These are the activations of a small neural network, seen along a few directions. Each row is one input.
In each table, some parts of the input vary, and every possible input appears once, in random order.
Descriptions start from the smaller parts, as in this example, which fits no table here: one of 3 separate values, together with either a single point or one of 11 places around a ring or (one of 5 places around a ring, together with one of 6 places along a line).
Shared parts are said once, and a part with two or three values counts as separate values.

Rows:
x1: [-503 -60 -320 70 -199 -121 -239 331 -346 241 158 -363 -204 471]
x2: [508 -104 315 3 167 335 53 -292 273 -181 136 434 -278 -371]
x3: [-641 -223 -307 -200 416 91 -186 -317 237 164 -402 264 114 48]
x4: [244 -162 392 20 -61 -452 -14 -464 187 125 -206 398 78 -598]
x5: [467 -27 398 98 215 444 148 -452 254 -95 242 364 -347 -303]
x6: [-468 13 -313 -82 -60 -143 -23 390 -169 76 -109 -422 229 548]
x7: [365 -7 461 153 274 381 -24 -375 206 -225 369 420 -341 -295]
x8: [469 307 356 190 -285 156 38 266 -85 -229 749 -296 -277 87]
x9: [578 243 374 162 -276 156 200 269 -119 -243 524 -339 -263 158]
x10: [-619 -295 -149 1 308 91 -265 -281 -169 291 -285 426 -472 96]
x11: [298 -41 307 18 -46 -321 0 -454 225 25 -174 454 122 -555]
x12: [-644 -269 -215 -51 423 95 -270 -276 52 340 -298 314 -157 45]
x13: [562 -38 230 11 29 164 110 -296 220 -73 -208 434 57 -499]
x14: [-526 -94 -479 -427 583 64 0 -317 363 17 -473 87 365 -114]
x15: [441 219 307 145 -528 -553 144 234 -181 -79 74 -255 227 -36]
x16: [519 -126 334 32 26 412 150 -337 265 -62 -46 344 -191 -446]
x17: [-359 40 -464 -89 -17 -102 -115 337 -187 72 -104 -481 361 520]
x18: [-631 -318 -180 51 320 167 -191 -391 -56 340 -266 314 -270 115]
x19: [277 127 625 182 392 386 140 -424 134 -201 445 486 -388 -193]
x20: [687 239 122 98 -485 -83 133 382 -108 -141 148 -270 143 -69]
x21: [426 377 405 280 -129 110 0 278 -145 -314 872 -199 -297 192]
x22: [-361 85 -522 -183 19 -83 15 337 -96 6 -74 -507 462 418]
x23: [-558 -123 -418 -393 709 50 161 -269 273 -140 -557 30 485 -120]
x24: [-622 -290 -226 80 191 129 -244 -336 -152 327 -185 502 -606 101]
x25: [-355 96 -620 -236 211 -170 129 411 -43 -188 -123 -631 603 296]
x26: [653 169 231 153 -350 127 159 354 -88 -218 452 -286 -162 121]
x27: [526 242 167 97 -561 -215 184 279 -69 -104 210 -238 243 -99]
x28: [-460 -16 -329 114 -92 -90 -135 382 -161 238 -13 -450 97 540]
x29: [-499 -26 -249 5 -58 -184 -195 460 -319 212 25 -366 -66 490]
x30: [-535 -172 -322 -292 559 119 7 -311 184 -10 -534 174 365 43]
x31: [631 145 309 96 -463 124 204 386 -110 -205 238 -359 -108 17]
x32: [-649 -260 -239 -30 418 108 -266 -282 195 263 -375 241 -26 72]
x33: [420 348 225 126 -517 -382 119 349 -136 -179 152 -202 245 -176]
x34: [391 101 392 148 -543 -682 133 224 -218 20 42 -312 184 -79]
x35: [598 123 199 -44 -515 -22 162 453 -101 -256 221 -266 -9 -112]
x36: [495 -161 329 -68 3 268 225 -257 193 -154 -172 424 -69 -483]
x37: [-448 -31 -343 108 -243 -112 -260 373 -442 295 170 -267 -368 481]
x38: [-439 -38 -307 222 -324 -67 -119 332 -501 294 166 -200 -473 574]
x39: [299 82 249 60 -31 -101 61 -371 239 -41 -133 495 166 -637]
x40: [375 -29 250 -54 -48 -15 74 -368 293 -70 -109 479 131 -591]
x41: [-578 -164 -373 -280 451 115 -205 -364 206 161 -443 192 217 9]
x42: [-336 116 -600 -294 118 -195 1 408 1 -102 -105 -571 479 336]
- The inputs of x19 and x21 match in every part but one. If x24 is changed in the same way as x19 into x21, which row does it become? => x38
- The inputs of x20 and x13 match in every part but one. If x15 is changed in the same way as x20 into x13, which row does it become? => x11
- Describe the family of inputs behind these rows. => one of 2 separate values, together with either one of 10 places along a line or one of 11 places along a line
- Which other rows does x25 become when the choice among 2 separate values takes its other values? List them by row number. => x23

Rows:
x43: [-291 -236 -175 -2 36 29 -162 -326 -54 368 -134 306 -42 -39]
x44: [-218 17 -422 -51 -81 140 -150 260 -103 263 92 -256 17 279]
x45: [249 139 184 156 -691 -480 23 555 -138 85 94 -311 14 105]
x46: [-454 -325 -49 -6 89 7 -205 -232 118 315 -344 209 -190 8]
x47: [-134 121 571 221 -303 -501 -84 -256 -139 175 269 214 -342 -87]
x48: [-312 -240 -383 -40 64 70 -3 86 -89 258 -65 -572 -46 389]
x49: [617 53 160 -79 -233 -13 260 -10 68 -164 -266 -104 576 -453]
x50: [-263 178 -200 -102 290 -8 -110 -43 328 -34 -86 -19 400 -91]
x51: [8 323 332 195 -440 -393 -94 244 -259 -37 463 -298 -182 402]
x52: [-247 -183 -399 -24 66 84 -109 226 -62 234 -32 -406 -37 363]
x53: [-258 -67 -205 121 -15 19 -421 -250 66 229 -211 447 -104 -70]
x54: [-30 227 318 322 79 309 -19 290 -219 -125 725 -195 -363 253]
x55: [14 289 455 71 447 12 -92 -136 149 -402 652 -35 -22 -154]
x56: [-412 -465 -91 -42 157 -100 5 -348 -10 479 -281 92 -103 84]
x57: [559 -81 -141 -9 -413 571 201 389 134 -246 -20 -159 -264 -14]
x58: [734 11 -21 -165 34 333 405 -159 289 -393 -73 90 316 -183]
x59: [-270 -113 -210 -147 473 -104 149 -292 223 83 -153 -355 425 25]
x60: [367 263 372 -15 -244 -694 113 103 116 -96 -19 -69 520 -160]
x61: [246 -107 280 25 171 468 -36 -246 159 -104 198 459 -615 -186]
x62: [-150 56 -418 4 -174 153 -465 256 -41 3 79 -104 1 316]
x63: [402 67 -71 33 90 586 80 157 -26 -179 493 -189 -473 114]
x64: [-224 152 -108 -100 397 106 -34 -199 177 53 -157 -138 484 -35]
x65: [497 -292 238 132 -480 17 203 -17 -104 206 -389 351 48 -416]
x66: [551 -212 141 62 -135 546 192 -268 12 17 -286 394 -274 -345]
x67: [-186 207 -315 -52 184 -12 35 -60 306 5 73 60 541 -111]
x68: [-445 -219 -84 10 -38 49 -305 -244 117 225 -290 275 -193 -68]
x69: [102 407 424 130 8 -595 228 -212 -29 -164 445 -119 359 55]
x70: [-520 -74 -102 -172 248 -122 187 22 -434 -87 -527 393 -358 -175]
x71: [-370 -30 -296 -77 -212 187 -271 296 47 69 -35 -290 -80 315]
x72: [-335 191 -200 -425 481 -303 102 96 -179 -562 -398 40 155 -120]
x73: [-347 118 -334 -225 154 -18 101 453 -600 -285 -328 -164 -221 280]
x74: [342 -92 298 308 -387 -685 53 -117 -218 282 -124 271 5 -177]
x75: [-46 -49 517 333 208 16 -207 -225 -75 -138 476 438 -516 2]
x76: [409 212 210 -95 419 400 130 -142 396 -503 301 161 -35 -38]
x77: [630 -187 -90 -76 -686 19 197 450 -201 54 -49 -273 140 -99]
x78: [-214 -62 -183 -219 438 -94 101 -100 278 113 -93 -145 462 33]
- Describe the family of inputs behind these rows. => one of 3 separate values, together with either a single point or one of 5 places along a line or one of 6 places around a ring
- Which other rows does x62 become when the place on the line of 5 takes its other values? List them by row number. => x44, x48, x52, x71
- Which other rows does x53 become when the place on the line of 5 takes its other values? List them by row number. => x43, x46, x56, x68

Rows:
x79: [-647 -387 -232 -87 344 20 -173 -378 47 334 -603 479 -137 -129]
x80: [-637 -191 -423 -67 -118 -359 -139 123 -128 433 -638 -165 384 238]
x81: [649 260 460 192 -619 -525 171 238 -110 -150 213 -132 185 -330]
x82: [-344 11 -10 -225 660 97 -60 -388 316 -158 -57 281 97 -178]
x83: [411 89 -156 -230 -257 -31 251 272 64 -181 -100 -351 333 -103]
x84: [-722 -350 -402 136 56 66 -275 73 -278 468 -182 -113 -315 518]
x85: [601 143 535 464 -488 -9 -14 161 -254 -26 633 -50 -449 83]
x86: [701 41 689 163 -135 -49 104 -414 155 -140 251 488 -297 -571]
x87: [-278 201 -338 -203 213 -277 -38 65 108 -152 -31 -325 620 202]
x88: [369 22 -113 45 -192 493 111 302 -108 -95 294 -257 -266 230]
x89: [341 -23 190 -188 201 328 218 -164 212 -270 -146 343 -112 -429]
x90: [-444 183 -201 -1 335 247 -155 109 -24 -62 366 -199 -43 468]
- Describe the family of inputs behind these rows. => one of 3 separate values, together with one of 4 places along a line
- The inputs of x86 and x79 match in every part but the place on the line of 4. If x85 is changed in the same way as x86 into x79, which row does it become? => x84
- Start at x80 and move only the place on the line of 4, one step at a time. The first step leads to x87. Which rows follow, in order? => x83, x81
